Each row below holds a small network's activations on one input, seen along a few directions.
Each table varies a few parts of the input and shows all the possible inputs, shuffled.
A made-up example of a description, with smaller parts first: one of 2 separate values, together with either a single point or one of 11 places around a ring or (one of 5 places around a ring, together with one of 6 places along a line).
Shared parts are said once, and a part with two or three values counts as separate values.
In the rows, 128 means zero.

Other details of the inputs shift rows strongly along two fixed directions, in all tables alike. That doesn't count.

A family of inputs:
row 1: [ 98 137  97  99 147 158 180 123 131 138 142 104 146 123 147]
row 2: [138 131 157 167 131 115  97 135 137 116 100 137 131 118 122]
row 3: [166  67 109  66 133 150 140 128 142 124 147 160 156 116 116]
row 4: [126 153 150 154 105 119  99 127 117 118 118 145  90 124 120]
row 5: [130 220 148 242 141  41 123 122 141 137 104  93 100 150 132]
row 6: [139 117 173 125  89 142  82 138 108 115 110 166 115 104  96]
row 7: [141  54 118  71 120 157 121 125 139 138 146 143 151 141 126]
row 8: [136 133 162 154 129 103  99 125 128 116 102 136 127 121 114]
row 9: [110 119  98  99 170 130 161  98 127 118 139  96 150 142 146]
row 10: [148 109 156 133  69 132  81 148 117 136 117 161 104 120 103]
row 11: [126 113 117  90 121 162 157 125 120 138 154 130 128 144 135]
row 12: [110 116 108  82 134 160 151 112 110 117 143 118 132 127 130]
row 13: [136 147 147 160 105 119 102 134 106 133 126 152  94 122 115]
row 14: [ 98 201 100 164 149 103 168 132 131 141 129  69 121 130 148]
row 15: [136 121 146 163 110 100  93 148 139 125 114 137 129 133 124]
row 16: [175 127 144 123  80 127  95 148 118 124 116 180 117  95 102]
row 17: [127 103 111 109 158 135 142 111 128 136 151 129 138 145 140]
row 18: [121 100 105 106 155 137 149 131 141 135 145 105 152 128 146]
row 19: [149  89 166 151 106 124  80 146 133 124 108 167 130  98 116]
row 20: [100 142 101  97 154 167 174 120 130 126 136 101 147 133 141]
row 21: [ 86 223  91 172 151  90 184 133 139 139 124  58 120 157 150]
row 22: [120  95 112  90 158 144 139 104 135 122 146 127 138 146 147]
Each input here is: one of 2 separate values, together with either a single point or one of 10 places around a ring.
Changing only the choice among 2 separate values turns row 19 into row 1. The same change can be made to row 8. Which row results? -> row 6
Which other rows does row 17 become when the choice among 2 separate values takes its other values? List them by row number. -> row 13

A family of inputs:
row 23: [153 163 150 166 101 116 107 149 120 131 107 154 115  91 104]
row 24: [131 100 173 126 105 148  80 133 111 100 109 160 123  98 110]
row 25: [120 157 151 183 154  86 106 116 136 110 101 109 127 125 128]
row 26: [137  55 128  54  86 188 114 143 113 134 156 171 128 117 115]
row 27: [120 145 135 135 117 137 120 124 117 122 126 140 103 127 126]
row 28: [138  53 134  53  90 193 109 140 112 124 145 162 136 125 111]
row 29: [120 226 145 201 121  74 127 121 122 129  95 107  94 134 120]
row 30: [156  72 155 120  97 132  80 140 127 125 125 162 128 131 109]
row 31: [146 128 147 169 104  91  93 141 132 137 121 142 107 129 117]
row 32: [152 155 122 169 133  79 126 135 143 124 111 124 134 116 122]
row 33: [129 144 132 169 121  94 116 133 137 140 120 112 120 143 129]
row 34: [134  87 140  87 104 178 111 131 104 123 148 165 116 121 123]
row 35: [129 162 135 183 141  86 115 117 137 127 117 122 106 142 133]
row 36: [126 119 136 122  91 146 111 143 117 134 127 138 116 126 118]
row 37: [ 60 229  77 151 211 100 218  83 131 127 119  24 135 146 166]
row 38: [144 120 138 131 131 111 119 117 135 129 122 140 129 141 123]
row 39: [ 89 181  57 119 200 103 229  97 145 154 164  47 143 176 171]
row 40: [ 95 123  58  68 206 155 221  90 139 142 177  71 157 175 174]
row 41: [135  87 132  86  96 171 110 132 102 127 153 162 115 120 123]
row 42: [130 195 121 171 113  85 126 146 132 127 105 110 113 114 121]
row 43: [146 105 163 113  83 150  90 141 110 123 121 168 116 120 102]
row 44: [ 87  86  79  53 205 175 199 100 144 124 163  82 184 157 167]
row 45: [125 112 145 144 149 114 102 109 129 115 111 125 134 116 127]
row 46: [131 125 136 119  95 141 117 138 109 136 142 149 107 120 118]
row 47: [149  71 155  81  85 173  85 131 108 115 132 190 117 112 103]
row 48: [146  61 129  61  87 192 115 154 129 129 143 169 146 103 117]
row 49: [131 184 139 176 108 109 131 146 132 138 109 123 114 110 123]
row 50: [155 177 143 206 113  49  92 150 145 126  93 124 113 116 117]
row 51: [162  37 148  89  94 160  77 134 115 126 153 187 126 122 119]
row 52: [147 120 129 143 121 112 121 146 150 134 122 130 139 123 129]
row 53: [144 180 164 210 118  61  93 132 133 129  96 125 105 141 113]
row 54: [ 73 114  76  86 207 156 201 102 147 135 152  67 172 159 173]
row 55: [144 152 135 174 128  94 128 141 149 140 115 123 129 122 131]
row 56: [ 75 110  83  50 186 191 205 106 129 121 156  83 169 146 161]
row 57: [148 204 133 216 147  55 132 136 144 137  99 109 119 117 124]
row 58: [ 67 105  82  56 183 193 202 111 129 129 155  83 164 146 166]
row 59: [155  32 134  55 120 173 105 117 127 120 150 180 145 131 118]
row 60: [138 187 124 170 114  95 129 140 126 123 106 123 119 104 115]
Changing only one part turns row 30 into row 28. The same change can be made to row 33. Which row results? -> row 36
What do these inputs look like to the network? -> one of 2 separate values, together with either one of 4 places along a line or one of 5 places around a ring or one of 10 places around a ring
Which other rows does row 58 become when the place on the line of 4 takes its other values? List them by row number. -> row 24, row 37, row 56

A family of inputs:
row 61: [129 188 135 178 117  93 141 133 133 150 118 117 107 129 123]
row 62: [131  56 124  46 119 192 126 118 103 126 158 165 134 115 121]
row 63: [173  48 146  74  68 176  77 156 115 116 142 204 129  94 101]
row 64: [120 132 124 136 142 108 124 106 130 122 124 114 123 134 132]
row 65: [111 135 119 134 143 107 133 124 130 127 135 103 124 142 139]
row 66: [146  70 105  52 119 180 136 132 124 124 154 162 142 107 124]
row 67: [164 166 170 189  82  77  75 145 129 130  91 147  99 136  91]
row 68: [ 95 160  77  96 169 144 187 105 123 128 150  88 127 142 153]
row 69: [ 98 137  88 110 194 137 192  99 135 136 157  79 143 160 164]
row 70: [ 99 176 104 141 192 118 187 102 147 130 129  73 149 150 156]
row 71: [116 171 130 176 153  82 126 108 134 120 110 108 116 145 133]
row 72: [158  16 167  68  96 183  69 138 125 106 122 204 151 100 102]
row 73: [109 171  82 153 175  95 184 121 152 152 137  68 144 155 158]
row 74: [137 131 112 129 154 105 143 117 144 129 122 123 145 138 132]
row 75: [140 137 171 204  98  89  62 143 126 129 107 147  98 122 117]
row 76: [125  66 131  59 107 191 133 125 113 140 157 161 130 131 127]
row 77: [126  67 122  56 104 195 129 132 120 132 155 164 127 129 131]
row 78: [125 173 116 182 140  70 133 141 148 138 116  97 127 139 138]
row 79: [124  73  76  20 148 193 192 117 122 138 178 124 166 134 139]
row 80: [149  95 170 140 113 122  75 128 123 110 120 176 117 125 115]
row 81: [116 162 119 132 133 134 138 129 121 119 117 117 121 110 129]
row 82: [114 156 126 128 127 134 142 129 113 126 124 114 129 119 125]
row 83: [151 178 162 202  79  87  86 154 134 134 100 154  88 110 108]
row 84: [100 175 101 145 191 109 181  92 140 133 141  75 134 163 160]
row 85: [ 92 204  88 139 159 120 184 121 129 124 125  72 130 136 148]
row 86: [126  65 130  50 103 200 134 138 110 129 149 155 148 117 121]
row 87: [107 202  79 144 151 107 195 126 141 140 137  74 126 147 149]
row 88: [146 113 175 154 114 118  81 136 131 107 102 167 127 112 111]
row 89: [119 126 123 151 148 120 127 118 130 132 132 116 123 138 140]
row 90: [109 157 132 131 126 139 152 130 124 142 123 115 124 127 131]
row 91: [109 207 133 181 121 105 138 137 132 133 103 105 105 126 133]
row 92: [137 101 160 153  98 115  70 146 126 122 121 157 113 122 118]
row 93: [157  14 163  64  90 181  66 135 121 108 124 196 148  92 102]
row 94: [115 152 122 125 115 145 139 140 123 123 124 120 125 124 131]
row 95: [135 134 163 155  83 125  88 139 103 128 122 156  98 121 110]
row 96: [135 133 110 152 152 108 143 127 143 140 130 111 138 134 141]
row 97: [153 143 157 163  82 110  97 148 117 135 119 155 107 112 104]
row 98: [115  64  94  10 143 207 177 115 130 129 156 117 170 157 131]
row 99: [147 121 167 142  85 120  76 133 116 121 110 155 102 143  99]
row 100: [ 94 126  81  82 176 143 191 105 139 130 142  68 163 143 152]
row 101: [110  40  86  28 171 209 179 115 137 131 167 119 181 136 152]
row 102: [184  14 165  83  93 171  71 149 124 125 143 208 143 103 108]
row 103: [ 92 124  85  84 176 142 188 118 142 129 146  75 161 144 153]
row 104: [115 193 138 174 132 103 131 125 115 126 105 109 111 110 121]
row 105: [ 92 202  84 141 159 113 181 112 124 127 137  74 116 150 152]
row 106: [130 166 113 140 140 110 152 120 123 136 130 115 121 118 124]
row 107: [ 94 135  78  94 178 127 186  95 134 133 150  66 145 158 157]
row 108: [162 144 163 195  93  66  67 143 130 126  94 142 109 110 106]
row 109: [167 149 173 199 110  69  73 140 136 119  96 165 111 119 109]
row 110: [115 156 124 134 126 125 137 120 108 129 134 117 113 133 128]
row 111: [118 136 130 141 159 129 146 123 134 126 127 109 141 129 139]
row 112: [109 171 131 186 144  96 131 133 141 134 110  93 128 132 137]
row 113: [165 109 155 153 101  95  76 133 133 122 105 160 122 107 107]
row 114: [157 148 164 199  95  63  70 156 133 126  99 144 107 112 109]
row 115: [171 149 177 205 109  75  70 137 136 126 100 161 110 116 111]
row 116: [139 125 156 145  75 135  81 147 110 120 121 165  96 118 113]
row 117: [123  37 121  49 126 188 126 140 134 123 150 149 165 122 131]
What do these inputs look like to the network? -> one of 3 separate values, together with either a single point or (one of 2 separate values, together with one of 4 places along a line) or one of 10 places around a ring
Changing only the choice among 3 separate values turns row 69 into row 111. The same change can be made to row 110. Which row results? -> row 82
Changing only the choice among 3 separate values turns row 78 into row 117. The same change can be made to row 114. Which row results? -> row 103
Which other rows does row 105 become when the choice among 3 separate values takes its other values? List them by row number. -> row 63, row 85
Which other rows does row 74 become when the choice among 3 separate values takes its other values? List them by row number. -> row 71, row 72

A family of inputs:
row 118: [ 95 172  75  92 203 136 226  78 117 138 150  64 151 142 150]
row 119: [127 159 146 193 118  88  84 151 140 113  92 126 121  86 127]
row 120: [ 86 160  58  88 220 132 210  82 133 107 146  66 151 140 164]
row 121: [ 75 223 114 207 195  57 175 104 154 132 103  35 127 189 158]
row 122: [143  82 122  53 125 199 145 115 115 126 153 183 138 116 125]
row 123: [147  60 134  51 153 165 129 106 139 111 133 156 166 136 117]
row 124: [105  45 124  75 135 178 109 121 117 107 153 143 141 128 146]
row 125: [123 176 171 207 100 114  89 142 119 134 114 145  81 132 128]
row 126: [118  67 109  56 139 186 166 134 126 143 154 121 173 104 134]
row 127: [143 129 135 175 113  77  98 131 135 150 136 138  95 155 131]
row 128: [162 217 123 212 140  32 131 109 136 137 121 110  96 143 129]
row 129: [101 169  66  60 151 146 205  95 118 130 147  87 141 155 134]
row 130: [184  44 124  92  95 145  98 164 139 143 151 177 146 113 115]
row 131: [143  99 207 183  71 122  37 144  96 127 111 171  95 107 100]
row 132: [130 159 173 183  53 103  59 149 110 124 101 144  71 132  96]
row 133: [135 195 150 186  70  84  97 171 123 127  90 125 101 109 103]
row 134: [160  42 159  82  69 203  92 173 125 125 139 212 140  83 108]
row 135: [126 105 114 109 154 136 152 134 162 131 110 103 170 134 137]
What do these inputs look like to the network? -> one of 3 separate values, together with either a single point or one of 5 places along a line
Which other rows does row 122 become when the place on the line of 5 takes its other values? List them by row number. -> row 118, row 120, row 123, row 129

A family of inputs:
row 136: [143 179 101 192 167  47 150 121 144 140 136  94 123 153 145]
row 137: [104 197 150 216 109  75  95 123 116 131  99 101  78 122 124]
row 138: [126 159 133 156  95 113 115 160 118 128 109 113 125  91 112]
row 139: [150  73 122  79 130 145 147 126 131 151 157 137 152 157 124]
row 140: [133  96  77  82 187 139 184 130 155 127 152 102 185 122 152]
row 141: [143  74 149 135 144 123  88 125 143 113 122 161 138 107 135]
row 142: [144  88 181 138  81 127  47 137 106 105 121 176 101 143 104]
row 143: [179 133 134  95 105 112 107 108 118 109 104 170 125  98  84]
row 144: [157 130 142 126  69 154 108 149 117 140 135 180  95 109 111]
row 145: [125 100 146 118 146 132 129 106 120 135 142 125 135 159 130]
row 146: [129 100  94  85 157 146 183 115 153 159 149 106 159 158 141]
row 147: [151  68 202 136 101 146  59 145 120 109  99 177 140  97  99]
row 148: [111 130 118  89 132 173 154 114  96 131 165 139 109 144 135]
row 149: [155  85 154 124 108 135 105 143 146 142 116 158 148 118 109]
row 150: [109 239 127 231 109  50 128 144 136 145  89  79  92 112 125]
row 151: [117 207 126 196 120  70 128 145 154 128  93  94 115 141 129]
row 152: [131  93  73  84 184 132 182 119 166 140 153 110 173 132 158]
row 153: [122 103 150 124  96 137  86 126  94 126 142 144 100 126 116]
row 154: [104 100 109  92 178 153 170  92 141 143 145  96 153 166 152]
row 155: [127 205 121 144 163  81 145  75 116  99  93 105 113 123 112]
row 156: [ 88 116 104  79 163 167 164 122 131 104 133  92 162 143 146]
row 157: [165  40 165 132 117 133  52 126 133 116 130 192 125 111 123]
row 158: [118 167 144 160 110 137 120 123 109 128 125 146  86 123 125]
row 159: [109 208 108 173 141  86 154 147 144 117 102  75 136 137 133]
row 160: [120 193 124 219 181  43 132  99 134 124 125  87 111 156 150]
row 161: [ 79 116  92  72 161 177 179 118 113 122 145  81 159 119 148]
row 162: [114 131 159 155 113 121  85 134 133 109  99 138 117 130 124]
row 163: [154 106 146 129  66 121  81 152 102 140 139 157 101 116 104]
row 164: [110 112 152 136 100 140  91 134 114 123 113 139 110 100 120]
row 165: [132 138 111 121 116 112 136 138 129 130 140 117 121 165 128]
row 166: [157  60  92  87 152 137 140 123 152 139 158 146 156 134 144]
row 167: [101 129 119  91 133 185 160 121 115 127 141 139 123 118 138]
row 168: [133 167 122 119 108 156 153 150 115 128 129 135 132 100 122]
row 169: [ 98 105 116  92 180 154 173 101 146 138 134  96 163 149 151]
row 170: [101 221 141 186 136 120 143 133 106 116 104 108 107 108 130]
row 171: [142  94 149 145 153 119  97 130 137 103 119 143 147 102 133]
row 172: [174  61 179 119  85 147  76 162 131 125 109 182 155  95  92]
row 173: [177 110 169 123  47 149  73 161  96 133 140 207  85 109  95]
row 174: [116 111  78  71 140 151 174 125 150 138 149 103 145 168 147]
row 175: [126  92  96  75 105 160 144 135 124 151 154 125 129 124 132]
row 176: [ 93 193 122 182 150  88 133 110 140 121 108  84 105 166 144]
row 177: [109 146  77  68 137 181 207 129 131 146 158 116 141 126 147]
Changing only one part turns row 149 into row 169. The same change can be made to row 136. Which row results? -> row 160
Changing only one part turns row 156 into row 159. The same change can be made to row 170. Which row results? -> row 168
What do these inputs look like to the network? -> one of 2 separate values, together with either a single point or (one of 4 places along a line, together with one of 5 places along a line)
Which other rows does row 171 become when the place on the line of 4 takes its other values? List them by row number. -> row 141, row 157, row 160
Which other rows does row 141 become when the choice among 2 separate values takes its other values? List them by row number. -> row 152
